A small network was shown many inputs. Here are its activations along a few directions, one row for each input.
Each table varies a few parts of the input and shows all the possible inputs, shuffled.
A made-up example of a description, with smaller parts first: one of 3 separate values, together with either a single point or one of 9 places along a line or (one of 4 places along a line, together with one of 5 places around a ring).
Shared parts are said once, and a part with two or three values counts as separate values.

Rows:
R1: [  4  -4   3  -4  44 -13   3 -12 -19  20 -21 -15  -8 -17]
R2: [  6  13 -37  11   5 -22 -32  -8 -10   6 -13  32   4  -3]
R3: [-13 -52  10 -26 -24  27  30 -29 -60  24  44 -41  32   4]
R4: [ 20 -20  -3 -15  38 -11   8  11   4  39 -21 -23  15  -6]
R5: [ -7 -17  25  -9  11  -8  -3 -13  33 -16   8 -36  -7 -14]
R6: [  7  40  18  -1   3  22  18  -1  -7  17 -12  28 -12  24]
R7: [-19  12 -32  12  -7 -12 -38  -4   3 -20  -9  20  -7   0]
R8: [-18  -9  10 -10  32  -8  -1 -12  -2 -11  -8 -18 -21 -13]
R9: [ 31   2 -47  -1  -6 -28 -24  13   4  17 -14  17  19  12]
R10: [ -2   5 -20  11 -29  -9 -45   1  28 -23   9   1  -5  -3]
R11: [ -1  21  29   1 -33  28  20  -3  40 -14   6   8 -24  18]
R12: [ -8  32  20  -2  -8  35  18  -3   8 -17  -8  24 -27  23]
R13: [ 26  28   5 -18 -13  15  28  18  12  33 -19  17   7  22]
R14: [-26 -52  20  50 -13 -16  18  40 -34 -56  60 -13  35 -46]
What do these inputs look like to the network?
> either one of 2 separate values or (one of 3 separate values, together with one of 4 places along a line)
Which other rows does R13 become when the choice among 3 separate values takes its other values? List them by row number.
> R4, R9
A walk changes only the place on the line of 4. It starts at R10 and steps to R7. List the rest of the walk in order.
> R2, R9

Rows:
R15: [  6  50  11 -17  -9  29   6 -13  44  10 -33  21 -37  34]
R16: [ -6 -12 -13   3 -16   1  -3  -4 -22  -3  16   5  15   1]
R17: [-17 -17  10  11  27 -13  -4   0   0 -23   3 -15  -9 -24]
R18: [  6   2   9   8 -18  10  17   5 -14   4  16  10   8   5]
R19: [ 28  20 -12 -18  24  -5  -1  -8   1  46 -34   9  -1  12]
R20: [-10 -21  24 -14   7   9  21  -9  -4  -3  11 -32  -2  -8]
R21: [-11 -24 -13  10   3 -25 -22   1   5 -18  10 -15   6 -24]
R22: [-4  4 28 -1 -3 19 32 14 -4 -1  5  1  0  5]
R23: [-16 -20   0   3   9 -12  -8  -8 -10 -14   9 -17   0 -19]
R24: [  0   4 -10  23  -5 -13  -9  24   3 -19   5  17  10 -12]
R25: [  7  -3 -20  20 -20  -9  -9  19  -7 -12  10  17  16  -3]
R26: [ 19  19 -27 -13  28 -13 -11  -3  -6  35 -38  16  -2  11]
R27: [  2 -11   4  -2 -20   8   9  -9 -16   7  21  -3  16   4]
R28: [ -2 -14  12 -15 -19  21  26  -5 -16  10  19 -10  13  13]
R29: [ -5 -20   6  -4  -6   4  -1 -12 -14   4  19 -21   9  -6]
R30: [  3  51 -11  -5  -6   8 -22  -9  36  -5 -32  35 -34  26]
R31: [ -7 -22  14 -17  -6  19  18  -8 -14   6  17 -28   7   3]
R32: [ -7   8   2  16   1   0   5  15 -10 -15   4  16   3  -6]
R33: [-11 -20  -2  18  21 -27 -19  10  14 -27   6 -13  -2 -28]
R34: [  1 -16 -25  10 -22 -13 -18   5  -8  -8  15   4  23  -4]
R35: [ -8 -16  27   7  24  -6   6  -5   5 -14   7 -23  -8 -21]
R36: [-13 -21 -11   1  -3  -3 -13  -7 -20  -6  14 -12   9  -8]
R37: [ -7 -25 -22   8  -9 -17 -27   2  -6 -10  14 -12  15 -13]
R38: [ -8 -19  16  -2   6  -5   4 -13  -5  -5  14 -26   1 -17]
R39: [ 26  16 -38  -8  23 -26 -23   5   7  31 -35  14   5   9]
R40: [ 12  48 -21  -1 -12  -4 -36   1  48 -12 -30  35 -28  22]
R41: [-11 -18  35  -5  24   7  23  -2   5 -12   3 -30 -11 -12]
R42: [ 0  8 19 12 -3  6 16 11 -5 -4  8  8  3 -3]
R43: [ -1   1  -8  13 -14   4   5  10 -20  -7  10  17   8   2]
R44: [  1  -2  17  -5 -18  22  33   9 -13   7  13   2   6  14]
R45: [ 11  53   3  -7 -10  15 -12 -14  44   6 -29  28 -35  27]
R46: [ 24  17  -4 -29  24   8  15  -5   3  49 -37   4  -4  17]
Changing only one part turns R25 into R44. The same change can be made to R21. Which row results?
> R20
What do these inputs look like to the network?
> one of 4 places along a line, together with either one of 2 separate values or one of 6 places along a line
List by row number the other rows that have the place on the line of 4 in common with R29.
> R18, R19, R27, R35, R38, R42, R45
Which other rows does R27 become when the place on the line of 4 takes its other values? List them by row number.
> R16, R28, R34

Rows:
R47: [ -8  27  34  -8 -14  35  22 -10  16  -4   0   7 -24  20]
R48: [  8  36 -25   4   1 -14 -37   5  42 -11 -30  27 -22  11]
R49: [  5 -26 -39  10  10 -33 -32   3 -28   8   5  -5  27 -18]
R50: [ -8  -1 -39  27 -17 -27 -40  11   2 -30   7  24   9 -12]
R51: [ 11  43  -3  -3 -11  18   2   5  20   9 -24  33 -18  26]
R52: [-18 -50   8   6  22 -18   3   4 -25 -13  23 -39  19 -36]
R53: [  4  -3  29 -32  14  27  39 -20 -11  31  -7 -21  -9  14]
R54: [ 23  20  -2 -23  17   7  16  -6  -5  43 -28   9   0  20]
R55: [-11  -3  29  10 -37  24  25   6  -1 -23  33  -1   3   3]
R56: [-23 -20  12  30  -5 -12 -10   8   4 -50  29  -8  -2 -27]
R57: [ 20  13 -26  -9  26 -23 -25  -6  16  27 -35   5  -5   0]
R58: [ -3 -36  23 -12  -5  18  37  -1 -30  14  26 -30  22  -2]
Changing only one part turns R53 into R57. The same change can be made to R47. Which row results?
> R48
What do these inputs look like to the network?
> one of 2 separate values, together with one of 6 places around a ring
